These are the activations of a small neural network, seen along a few directions. Each row is one input.
In each table, some parts of the input vary, and every possible input appears once, in random order.
A made-up example of a description, with smaller parts first: line(6) and (point or line(9) or (values(2) and ring(8))).
Shared parts are said once, and a part with two or three values counts as separate values.
In the rows, zero is written as 128.

Other details of the inputs shift rows strongly along three fixed directions, in all tables alike. That doesn't count.

Table:
r1: [ 97 167 124 144  92 205  98 109 135 169  60  30 110  88]
r2: [123  74  95 100 147 118 117 118 105  84 147 142  89 145]
r3: [ 68 139 113 116 122 195  77 141 120  88  87  89  24  76]
r4: [134 111 119 102 138 110 130 152 107  64 166 131 100 119]
r5: [145 142 139 134 144 127 128 124 148 138 161  95 166 125]
r6: [ 92 181 175 164  74 179 127 175 113 172  68 109  71  58]
r7: [135 146 138 129 149 118 134 131 139 151 148  87 164 130]
r8: [132  84  98 107 153 118 112 108 109  82 149 143  86 149]
r9: [104 160 122 120 109 190 118 135 105 101  73  56  33  69]
r10: [107 139 164 145 102 110 127 164 137 142 114 225 118 118]
r11: [128  91 124 127 134 140 119 114 158 152 137 115 159 146]
r12: [129  95 100 108 152 105 116 115 108  96 141 132  81 147]
r13: [137 101 127 134 139 140 114 105 162 149 139 118 154 150]
r14: [121 148 144 153  94 129 163 133 110 136 104 185 135 139]
r15: [129 131 135 125 144 130 137 134 138 139 153  96 177 128]
r16: [138 144 134 123 140 116 123 141 152 155 158  93 161 119]
r17: [133 111 122 139 146 133 118  93 144 157 138 119 153 150]
r18: [138 125 126 134 145 134 137 129 136 140 148  99 177 123]
r19: [131 125 118 130 136 119 120 100 144 158 128 110 155 147]
r20: [124 127 122 129 159 131 108 110 163 138 144 134 166 141]
r21: [124 106 114 125 130 133 123 102 143 150 133 118 168 143]
r22: [141 109 128 135 141 136 114 103 160 151 136 114 151 149]
r23: [139 109 106  97 138 119 146 135 105  69 133 132  99 121]
r24: [135 146 135 120 147 116 127 141 144 158 151  91 164 125]
r25: [143 108  95 102 129 116 116 116 100  65 128 135 102 141]
r26: [133 154 181 155 104 117 154 156 111 129 127 182 128 118]
r27: [144 140 121 118 141 123 138 124 150 157 129  95 162 124]
r28: [125 133 157 146  88 104 137 142 121 153 108 208 120 131]
r29: [142 148 173 163 107 121 155 150 110 131 123 184 130 114]
r30: [128 132  90 104 137 110 140 126  97  92 125 120  94 146]
r31: [134 140 152 150  86 108 145 136 113 140  97 184 137 134]
r32: [134  99  92  94 124 116 122 125  97  67 126 132 106 137]
r33: [145 125 111 103 144 108 143 132 108  84 130 121  92 125]
r34: [138 122 118 132 137 129 118  91 146 150 132 117 161 148]
r35: [121 155 139 142  93 114 157 147 113 154 103 178 130 135]
r36: [133 131  91 105 138 118 139 119  96  81 128 128  95 147]
r37: [145 125 116 113 151 104 133 143  99  84 147 122  95 122]
r38: [139 141 165 153 101 126 165 139 121 128 110 186 135 118]
r39: [120 132 102 123 130 138 147 113 131 147 124 102 174 147]
r40: [138 142 173 164 105 124 155 152 110 128 125 189 133 114]
r41: [110 108 116 121 151 133 112 123 162 137 146 134 176 138]
r42: [ 87 146 136 147 107 200  94 121 157 187  73  32  87  92]
r43: [134 141 149 142  84 107 138 146 117 146  99 187 136 129]
r44: [140 128 122 108 144 101 128 148 110  81 160 119  93 120]
r45: [137 139 139 132 150 130 132 125 140 137 155  97 173 132]
r46: [134 115 117 132 136 133 117  92 147 147 135 121 164 148]
r47: [132 145 181 159  97 120 150 159 120 123 138 189 128 112]
r48: [116 129 122 127 157 121 111 119 162 148 138 125 161 139]
r49: [137  94 104  97 143 106 106 135 128  96 142 135  80 142]
r50: [126 114 118 128 141 121 113 112 148 172 136 116 146 143]
Each input here is: line(5) and (point or line(9)).
- The inputs of r26 and r45 match in every part but the line(5) part. If r22 is changed in the same way as r26 into r45, which row does it become? => r13
- The inputs of r44 and r5 match in every part but the line(5) part. If r33 is changed in the same way as r44 into r5, which row does it become? => r9
- Change only the line(9) part in r15. List by row number the other rows that result. => r2, r4, r11, r18, r21, r23, r32, r39
- Change only the line(9) part in r16. List by row number the other rows that result. => r6, r24, r27, r28, r35, r43, r49, r50

Table:
r51: [129 111 119 142 163 157  98  80 189 189 148  71 205 149]
r52: [134 102 141 138 126 115 136 122 138 128 140 187 157 149]
r53: [148 116 131 135 116 107 157 117 107 101 126 188 139 151]
r54: [145 151 116 111 157 122 120 126 157 154 151  48 172 124]
r55: [140 145 120 120 159 155 117 117 154 137 152  24 171 109]
r56: [136  98 111 110 138  85 127 131 125 108 147 185 121 155]
r57: [155 122  85  86 195  99 120 117 142 121 191  36 162 146]
r58: [ 73 160 159 162  73 189 111 139 146 205  56 101 100  86]
r59: [139 128 127  99 139 101 138 168  71  12 152 170  42 105]
r60: [143  94 107 125 174 126 105  82 174 150 167 109 191 164]
r61: [ 70 173 142 151  72 205 106 137 131 191  49  63  83  75]
r62: [164 135 160 138 127  71 161 151 134 144 157 185 183 142]
r63: [ 86 173 165 175  65 181 129 136 143 221  58 112 136  96]
r64: [128 128  80  98 137 134 117 111 109 103 112  76  86 130]
r65: [124 105  87 106 171 132  83  91 166 152 142  64 141 149]
r66: [ 99  98  97  97 128 158  97 136  96  54 113 113  24 106]
r67: [123 117 175 169  96 128 148 129 150 169 120 213 177 137]
r68: [158 111 145 139 117  58 162 131 126 139 150 241 188 178]
r69: [124 110 119 120 117 132 132 128 104  87 122 154  99 127]
r70: [160 119 136 146 125 105 164 101 131 140 138 178 199 169]
r71: [126 130 107 111 109 116 135 132  84  83 100 148  57 130]
r72: [130 112  89 111 157 152 111  92 147 130 141  56 165 140]
r73: [114 163 201 170  62 157 155 182  97 122  88 175  74  66]
r74: [154  89 154 151 137  82 139 112 149 135 165 239 186 176]
r75: [128 114  97 117 151 149 114  93 147 136 139  66 173 142]
r76: [122 137 123 100 134 119 136 174  64  11 137 159  23  94]
r77: [138 153 165 165 133 152 148 125 166 202 143  76 224 114]
r78: [113 129 162 158 100 125 121 134 145 176 105 188 126 134]
r79: [123  94  60  75 175 124  88 109 137  99 148  61 102 144]
r80: [140 141 116  98 150  81 139 165  91  59 157 163  82 126]
r81: [105 190 183 161  79 140 145 180 115 155  88 156  95  80]
r82: [123 131  72  96 143 146 108 104 116 112 108  42  90 129]
r83: [104 116 106 110 134 144  87 122 129 119 110 108  60 118]
r84: [106 183 200 179  70 149 154 174 128 204  83 143 135  83]
r85: [125 122  99 111 122 151 125 119  88  68 105 104  58 120]
r86: [178 107 152 129 153  61 174 143 114  92 200 207 180 163]
- Describe the family of inputs behind these rows. => values(2) and (line(6) or (values(3) and line(4)))
- Change only the values(3) part in r85. List by row number the other rows that result. => r53, r70
- Change only the values(2) part in r56. List by row number the other rows that result. => r67
- Change only the line(6) part in r62. List by row number the other rows that result. => r54, r57, r80, r81, r84
